Small tables with named rows and columns. After each table, cells are looked up by row and column.

rageru.tsv
	dutop	ruk	deloru	losa	sudu	zod	pima	mekin
ker	59	125	105	92	134	103	125	110
banugif	118	129	71	99	143	115	36	110
diz	89	132	105	111	68	103	180	110
rusukuf	146	149	63	92	113	103	108	117
gek	89	129	112	92	28	103	136	110
vuk	89	146	62	92	113	103	136	149
nim	89	129	42	92	113	103	136	110
zev	196	129	154	92	88	103	136	110
zafon	88	129	143	92	175	105	136	123
mifefa	109	119	105	192	186	124	136	110

gek, ruk: 129
mifefa, sudu: 186
banugif, mekin: 110
mifefa, mekin: 110
zafon, mekin: 123
ker, zod: 103
zev, sudu: 88
ker, pima: 125
banugif, deloru: 71
rusukuf, losa: 92
zev, dutop: 196
rusukuf, sudu: 113
vuk, losa: 92
gek, zod: 103
rusukuf, ruk: 149
banugif, ruk: 129
banugif, zod: 115
vuk, dutop: 89
zafon, losa: 92

sevimo:
         sifigil  keban  vugesaz  zagoti  vemoto  zak  zubon  mar  roru
tagemev      122     82      186     210     195  160    162   93   220
bedob        198    141      130     172     121  107    116  129   214
subufir      183     83      187     152     192  116    138  123    80
fil          168    153      134     141      95  197    145   88    47
vis          179     54      187     185     186  195    205   92   168
dovilep      129    209      168     138     133  157     66   85   121
nelu         124    208      104     126     144   98    165  108   197

What is the mar of dovilep in sevimo?
85
What is the keban of fil in sevimo?
153
What is the zagoti of fil in sevimo?
141
What is the vugesaz of bedob in sevimo?
130
What is the sifigil of fil in sevimo?
168
What is the mar of bedob in sevimo?
129
What is the vemoto of tagemev in sevimo?
195
What is the roru of bedob in sevimo?
214
What is the zak of dovilep in sevimo?
157
What is the keban of tagemev in sevimo?
82
What is the roru of fil in sevimo?
47
What is the zak of bedob in sevimo?
107
What is the zak of fil in sevimo?
197
What is the vemoto of fil in sevimo?
95
What is the vemoto of subufir in sevimo?
192
Row with the largest keban: dovilep

mon.csv
,bef,nopa,bizube,vuv,kur,zokunin,livumes
dop,2.8,3.3,5.7,6.1,4.7,8.6,7.0
lidod,3.7,4.2,5.5,6.0,4.6,8.2,6.6
dokigo,3.8,5.2,4.9,4.3,4.3,8.0,5.5
mupotog,5.0,5.6,4.6,5.4,3.8,6.5,5.1
sif,5.6,6.5,3.8,4.3,3.5,6.5,4.0
vem,5.9,8.0,3.9,3.7,3.6,5.8,3.2
tusasar,6.9,7.6,3.3,3.2,2.5,4.6,2.5
robimi,7.2,8.4,3.6,2.7,2.3,3.6,1.0
zopeda,8.5,9.9,2.8,3.3,3.0,3.9,1.4

tusasar, vuv -> 3.2
dokigo, nopa -> 5.2
vem, bef -> 5.9
dokigo, bizube -> 4.9
zopeda, nopa -> 9.9
lidod, vuv -> 6.0
mupotog, livumes -> 5.1
zopeda, bizube -> 2.8
dokigo, livumes -> 5.5
sif, livumes -> 4.0
robimi, livumes -> 1.0
sif, kur -> 3.5
zopeda, kur -> 3.0
vem, nopa -> 8.0
mupotog, kur -> 3.8
dokigo, zokunin -> 8.0

Table vep
|  | biloki | buvefu | san | dutetel | fef | balas | pivofi | dad | vum |
|---|---|---|---|---|---|---|---|---|---|
| zor | 104 | 207 | 116 | 137 | 93 | 184 | 186 | 192 | 113 |
| nes | 88 | 128 | 120 | 50 | 85 | 163 | 155 | 77 | 110 |
| todo | 206 | 99 | 112 | 204 | 178 | 135 | 138 | 171 | 206 |
| vup | 88 | 126 | 134 | 168 | 130 | 134 | 176 | 51 | 148 |
| fufi | 166 | 218 | 162 | 142 | 203 | 159 | 208 | 63 | 123 |
| pif | 142 | 63 | 192 | 127 | 154 | 118 | 82 | 133 | 169 |
| nemefi | 184 | 178 | 129 | 155 | 205 | 159 | 203 | 71 | 149 |
| rabopu | 121 | 139 | 87 | 150 | 141 | 226 | 188 | 237 | 139 |
| zodapu | 129 | 170 | 233 | 135 | 200 | 172 | 138 | 179 | 116 |
| fufupi | 214 | 147 | 172 | 64 | 213 | 172 | 139 | 129 | 134 |
| gotefeb | 133 | 151 | 107 | 140 | 160 | 223 | 187 | 221 | 133 |
| tuk | 204 | 181 | 46 | 117 | 66 | 116 | 165 | 108 | 168 |

pivofi of todo is 138
buvefu of vup is 126
fef of tuk is 66
balas of vup is 134
vum of vup is 148
fef of vup is 130
dutetel of zodapu is 135
vum of nes is 110

Table vip
	mif	rona	pif	vov
gebivot	223	176	73	117
duz	54	96	46	125
lop	142	154	202	145
rakoso	181	134	181	32
mopimad	213	209	67	65
tefepeg	47	193	160	108
buzef	200	245	249	127
rogivem	113	205	217	105
kubibu	68	85	96	73

What is the pif of duz in vip? 46
What is the vov of buzef in vip? 127
What is the rona of lop in vip? 154
What is the rona of gebivot in vip? 176
What is the vov of kubibu in vip? 73
What is the vov of mopimad in vip? 65
What is the rona of rogivem in vip? 205
What is the pif of lop in vip? 202
What is the mif of tefepeg in vip? 47
What is the mif of mopimad in vip? 213
What is the vov of gebivot in vip? 117
Which row has the largest rona? buzef

defi
         tibip  rigo  kig  bok  zadig  ruduno  luru  fuvonov  bim
mobaza     173    56   78  209     53      82    71       89  157
zel         44   175  224   53    136      77   202       67   76
sor        178   134   44   27    145      22   222       98  154
bave       192   142  184  192     70     214   126       27   72
fanif      201   172  199   43    107     188    50      165   18
dem         25    25  182   95    157     213   170      211  157
legoliz    149   160   60  181    141      37   223      219   30
fofumu      86    51  131  181    144      68   154      209  186
zelip      112    17   35  175     73     105   142       23   90
boraz      149    76   23  217    112     196    42      167  210
napav      167    30  109  188    126     220    19       67  100
dirazun     53   179  194   88     16     120   212       50  217
suke       128    49   69  178     83     152    44      164   19
katufoz    119    82  127  189     42     177   118      202  170

kig of katufoz is 127
rigo of katufoz is 82
tibip of bave is 192
kig of mobaza is 78
fuvonov of boraz is 167
fuvonov of katufoz is 202

buk:
columns: naf, tul, mevem, lel
nodi: [31, -48, 41, 8]
bos: [49, 57, 36, 13]
nurisa: [57, 6, -27, 82]
gugete: [15, -15, -30, -13]
mulazof: [27, 21, 39, 50]
sepodi: [35, 12, 57, 39]
tebi: [48, 1, 49, 4]
ful: [5, -76, 70, -77]
fud: [-45, 52, -49, -71]

lel of bos is 13
mevem of fud is -49
mevem of mulazof is 39
tul of sepodi is 12
naf of sepodi is 35
tul of fud is 52
naf of tebi is 48
tul of bos is 57
mevem of nodi is 41
tul of nodi is -48
lel of fud is -71
lel of gugete is -13
tul of nurisa is 6
naf of fud is -45
mevem of nurisa is -27
mevem of ful is 70

zisimam =
fields: rul, ratoput, pir, totep, vefivo, nosepe, zoti, fuf
tez: [85, 48, 225, 197, 158, 248, 175, 197]
pif: [178, 121, 155, 182, 149, 202, 124, 141]
ludalag: [201, 114, 180, 69, 228, 66, 137, 98]
sot: [161, 176, 130, 193, 99, 136, 231, 206]
bitag: [165, 105, 147, 105, 111, 161, 93, 164]
kadipub: [244, 138, 88, 223, 148, 159, 153, 187]

pir of kadipub = 88
nosepe of pif = 202
totep of pif = 182
ratoput of ludalag = 114
totep of tez = 197
zoti of bitag = 93
Which row has the largest rul? kadipub

